Each row below holds a small network's activations on one input, seen along a few directions.
In each table, some parts of the input vary, and every possible input appears once, in random order.
Descriptions start from the smaller parts, as in this example, which fits no table here: one of 5 places around a ring, together with either a single point or one of 11 places around a ring or (one of 3 separate values, together with one of 4 places along a line).
Shared parts are said once, and a part with two or three values counts as separate values.

Other details of the inputs vary at random and push rows far along two fixed directions, the same in every table; ignore that.

Table:
r1: [ 2.00  1.18 -7.12 -0.35  1.84 -0.69 -3.44 -1.31 -2.84 -1.74 -3.21]
r2: [ 0.34 -2.25 -0.56  1.09  1.32 -1.99  5.16 -4.19  2.07 -2.95  0.09]
r3: [-2.59  1.36  6.16 -0.71 -3.37  1.23  1.92  2.51  2.47 -1.40  2.85]
r4: [-0.82 -0.03  4.07  0.25 -2.93  1.27  0.37  2.34 -0.62  1.30  2.81]
r5: [-0.08 -0.54 -5.58 -1.28  2.52 -1.86 -3.91 -2.49 -2.20  0.34 -4.30]
r6: [ 5.41 -3.50 -0.34  0.18  4.46 -3.54  6.00  1.58  4.16 -1.37  0.27]
r7: [ 1.52 -3.00 -0.78  1.41  2.49  0.71  5.21 -3.73  0.46 -0.81  1.54]
r8: [-3.81  2.51  9.16 -0.59 -4.24  3.23 -1.91  5.78  0.24  4.32  3.58]
r9: [-2.00  2.15 -3.09 -2.29  1.02 -0.18 -8.54  1.95 -4.12  3.29 -3.42]
r10: [-4.61  2.35  8.98 -0.69 -4.25  2.10 -1.81  6.09 -0.46  3.86  4.43]
r11: [ 1.60 -1.33 -1.16  0.55  1.26 -0.12  5.11 -3.87  2.47 -3.92  0.35]
r12: [ 1.06 -2.11 -0.28  1.18  1.25 -0.83  5.01 -4.36  2.74 -2.48 -0.78]
r13: [ 1.80 -0.83 -0.93  1.23  1.34 -0.06  5.18 -3.89  2.73 -3.49  0.00]
r14: [ 1.36  1.68 -6.11 -0.71  2.20 -2.16 -3.71 -2.22 -2.28 -1.96 -3.67]
r15: [ 2.89 -2.58 -0.84  2.39  0.97  0.40  5.31 -3.58  0.58 -0.87  1.31]
r16: [-0.43 -2.76 -1.04  1.38  2.83 -0.68  5.29 -3.61  1.19 -0.81  1.37]
r17: [ 0.76  3.00 -3.87 -1.31 -1.47  0.52 -8.48  2.96 -4.43  1.86 -3.18]
r18: [-3.28  0.16  6.80 -0.74 -3.48  0.50  1.71  2.04  2.51 -0.39  2.12]
r19: [ 0.87  2.41 -2.99 -1.68 -0.98  0.24 -8.64  2.16 -5.09  3.13 -2.75]
r20: [-2.86  0.30  6.81 -0.95 -3.51  0.95  1.71  1.74  2.92 -0.10  2.03]
r21: [ 4.69 -4.32 -0.43  1.88  4.60 -2.97  3.66  0.94  5.92 -1.86  2.21]
r22: [ 0.36  4.59 -3.96 -1.41 -0.81  0.67 -8.51  2.75 -3.40  1.45 -3.81]
r23: [-3.38  2.36  8.63 -0.40 -5.82  1.74 -1.77  6.23 -0.59  3.41  4.49]
r24: [-0.20 -0.08 -5.66 -0.94  2.63 -2.53 -3.77 -2.58 -2.30  0.60 -3.99]
r25: [ 0.07 -3.17 -0.89  0.35  1.80 -0.54  5.01 -4.31  2.36 -1.38 -0.13]
r26: [-0.68 -1.14  0.40  0.70  1.60  0.82  2.47 -1.73  1.14  0.91  0.24]
r27: [ 2.13 -2.16 -2.02  2.61  0.53 -0.46  5.60 -2.61  0.57 -2.60  1.75]
r28: [ 3.20 -0.78 -4.31  1.92  1.04  0.14  1.55 -2.43 -0.77 -1.32 -1.29]
r29: [-2.21  0.09  1.98 -0.90 -0.13  1.29 -0.68  0.90  0.23  2.00  0.61]
r30: [-1.35 -0.05  2.27 -0.14 -0.34  1.11 -0.71  1.34 -1.40  1.65  1.55]
r31: [-0.24  0.54  1.12  0.47 -2.51  1.06 -0.48  2.37 -0.87 -0.07  1.18]
r32: [-2.34  1.81  5.29  0.36 -3.65  1.46  2.42  3.40  1.82 -0.64  4.05]
r33: [ 0.61  0.02 -5.54 -0.77  2.69 -1.41 -3.84 -2.90 -1.62  1.02 -4.89]
r34: [ 0.20  4.13 -4.17 -2.07 -0.88  0.62 -8.50  2.74 -3.62  1.03 -3.43]
Each input here is: either one of 2 separate values or (one of 4 places along a line, together with one of 8 places around a ring).
Which other rows does r32 become when the place on the ring of 8 takes its other values? List them by row number.
> r2, r10, r14, r16, r23, r24, r27
Which other rows belong to the same alternative as r6? List them by row number.
> r21
Which other rows does r8 become when the place on the ring of 8 takes its other values? List them by row number.
> r12, r13, r15, r22, r26, r28, r33

Table:
r35: [ 1.57 -2.33  4.01  1.10 -0.12 -1.22  3.06  3.12  4.99 -0.55  3.13]
r36: [ 0.79 -3.14  2.08  2.85  0.04  0.75  9.00 -3.65  2.18 -2.61  3.79]
r37: [-0.99 -0.47 -0.42 -0.02  0.31 -0.31  0.22 -1.32 -0.51  0.55 -0.56]
r38: [-1.14  1.55 -1.74 -1.01  0.08 -0.19 -3.32 -0.18 -1.19  0.67 -2.36]
r39: [ 2.57  0.06 -6.67  0.82  2.48 -0.68 -1.10 -3.87 -2.47 -1.91 -2.95]
r40: [ 2.70 -0.06 -6.46  0.37  2.58 -0.50 -1.19 -4.31 -1.85 -1.22 -3.35]
r41: [-0.34 -0.01  0.01 -0.09 -0.28  1.14  0.66 -1.03  0.53 -0.25 -0.70]
r42: [-0.34  0.43 -0.73  0.32 -0.86  0.68  1.02 -0.38 -0.38 -1.23  0.75]
r43: [ 1.33  1.19 -0.56 -1.14  2.30 -0.79 -4.27  4.57  0.12  2.14 -0.64]
r44: [ 1.03  2.24  2.06 -2.40 -0.96 -1.81 -5.57  6.59 -0.32  2.12 -1.40]
r45: [-2.95  2.30  3.53 -0.88 -3.89  1.48 -3.08  4.20 -1.85  2.02  1.89]
r46: [-1.37 -3.00  3.24  1.23  0.28 -0.19  7.41 -3.07  2.66 -1.84  3.24]
r47: [-2.27  2.35  4.30 -0.94 -3.59  1.88 -3.48  3.29 -1.26  2.92  1.07]
r48: [-2.64  0.25  3.68 -0.48 -1.40  0.38  1.58  0.31  1.66 -0.53  1.62]
r49: [ 2.06 -1.36 -6.31  0.27  3.01 -0.63 -0.93 -4.27 -2.32 -0.30 -3.54]
What do these inputs look like to the network?
> either one of 3 separate values or (one of 2 separate values, together with one of 6 places along a line)
Which other rows does r41 become when the choice among 2 separate values takes its other values? List them by row number.
> r49

Table:
r50: [ 0.62 -3.98 -3.79  0.23  4.89 -2.13  3.94 -6.31  1.49 -1.29 -2.70]
r51: [-6.30  1.61  8.86 -1.59 -3.62  0.88 -1.80  4.14  2.54  3.90  1.35]
r52: [ 1.23 -1.09 -2.94  2.92  0.79  1.96  6.21 -9.04 -1.36 -3.30  0.27]
r53: [-0.51  2.56  1.29 -1.01 -0.63  0.27 -5.89  5.86 -2.58  3.28  0.48]
r54: [ 0.85  3.30 -5.67 -1.81  1.54 -1.83 -7.60  1.64 -2.96 -0.49 -4.34]
r55: [-3.11 -1.38  3.70  2.73 -3.30  5.06  8.30 -2.80  1.76 -1.45  5.52]
r56: [-1.52  3.29  0.87 -1.44 -2.08 -0.69 -6.22  4.35 -0.65  0.25 -0.77]
r57: [-2.51  1.61  8.06 -0.04 -3.89  1.36 -2.05  7.52  0.61  3.17  4.83]
r58: [ 5.29 -1.70 -8.17  0.71  4.15 -1.96  2.59 -5.37  0.55 -3.99 -3.91]
r59: [ 1.85 -2.28 -9.30  1.60  1.87 -0.90  3.87 -9.34 -5.23 -3.54 -2.88]
r60: [ 0.26 -2.23  4.64  1.53 -2.01 -0.26  7.44 -0.43  5.35 -3.33  4.12]
r61: [ 1.64  3.45 -5.91 -2.20  1.44 -1.43 -7.06  1.31 -2.79 -0.25 -4.97]
r62: [-1.60  0.73 -4.35 -3.06  3.43 -1.88 -7.88 -0.89 -3.28  2.30 -5.73]
r63: [ 2.38  1.13 -4.76 -0.65  0.99 -1.62 -8.36  2.43 -4.11  2.66 -2.69]
r64: [ 0.65 -1.98  5.10  1.51 -2.06  0.82  7.48 -0.04  5.43 -3.18  3.30]
r65: [ 0.24  2.72  1.01 -1.42 -0.73  0.57 -5.40  5.49 -2.43  3.49 -0.24]
r66: [-0.37 -3.90 -1.34  0.12  4.08 -1.78  5.64 -6.21  2.92 -1.38  0.02]
r67: [ 2.34 -3.16  4.27  2.09 -0.22  1.26  8.76  0.13  3.74 -0.50  4.59]
r68: [-1.43  1.29  8.44 -0.23 -4.66  2.30 -1.97  7.55  0.98  3.63  3.74]
What do these inputs look like to the network?
> either one of 3 separate values or one of 4 places along a line or (one of 2 separate values, together with one of 6 places around a ring)
Which other rows does r60 become when the place on the ring of 6 takes its other values? List them by row number.
> r54, r56, r58, r61, r64
Which other rows does r68 become when the choice among 2 separate values takes its other values? List them by row number.
> r64
